Each row has a name. After each piece below comes the name of the row it's from, unless a question asks for something else. Each question is about the rows just above it.

[ 54.0 -28.1 -36.1  31.2  21.5 -11.1]  j963
[-36.1 -11.1  21.5 -28.1  54.0  31.2]  j960
[-28.2  21.5  31.2 -11.1  54.0 -36.1]  j684
which: [ 54.0 -28.1 -36.1  31.2  21.5 -11.1]	j963
Which row holds [ 31.2  21.5 -28.2] read backwards?	j684
[ 54.0 -28.1 -36.1] with -1 step of 0.1 on every entry:	[ 53.9 -28.2 -36.2]
Which row holds these entries in another order? [-36.1  54.0 -11.1  31.2  21.5 -28.2]	j684
Put [-36.1 -28.2 -11.1  21.5  31.2  54.0] back in order: which row is it?	j684
[-28.1  21.5 -11.1] is which row, read backwards?	j960

[  1.6  13.1 -15.6 -28.5 -26.1   9.9 -33.9  -2.7  -1.9  15.1   4.5 -14.6] = j735
[-33.9 -15.6   1.7 -28.5  13.1   4.5  -2.7 -14.6 -26.1  -1.9   9.9  15.1] = j179
[-15.1  -4.1   5.3   3.4  -1.0  -0.2  16.7  -0.9  -1.3 -50.1   5.7   1.7] = j39
[ -0.9  -0.2  -1.3  -1.0 -15.1   3.4 -50.1  16.8   1.7  -4.1   5.3   5.7] = j866
[-33.9 -28.5 -26.1 -15.6 -14.6  -2.7  -1.9   1.6   4.5   9.9  13.1  15.1] is which row reordered?	j735
[  5.7  -0.9  -0.2  -1.3  -1.0 -15.1   3.4 -50.1  16.8   1.7  -4.1   5.3] is which row reordered?	j866
Move every entry of [-0.9] by -1 step of 0.1.	[-1.0]
Shift each entry of [ -0.9  -1.3 -50.1   5.7] by +1 times 0.1:	[ -0.8  -1.2 -50.0   5.8]
Which row holds [-0.2 -1.0  3.4  5.3] read backwards?	j39
Is [ -2.7  -1.9  15.1   4.5 -14.6] printed in one of the named rows, side by side and in this order?	yes

[ 37.0  13.3 -52.0 -42.0 -50.9] = j988
[-34.0  29.8  50.8  29.7 -80.5] = j295
[ 10.4 -76.4  -7.5   9.4  -0.6] = j786
[ 62.1  38.0 -66.3 -75.9 -79.7] = j932
[-46.7  20.3  17.4  46.2 -35.8] = j412
[ 38.0 -75.8 -66.3  62.1 -79.7] = j863
[-79.7 -66.3 -75.8  62.1  38.0] = j57
Which row holds these entries in another order? [-79.7 -75.9 -66.3  38.0  62.1]	j932
Which row holds these entries in another order? [-52.0 -50.9 -42.0  13.3  37.0]	j988

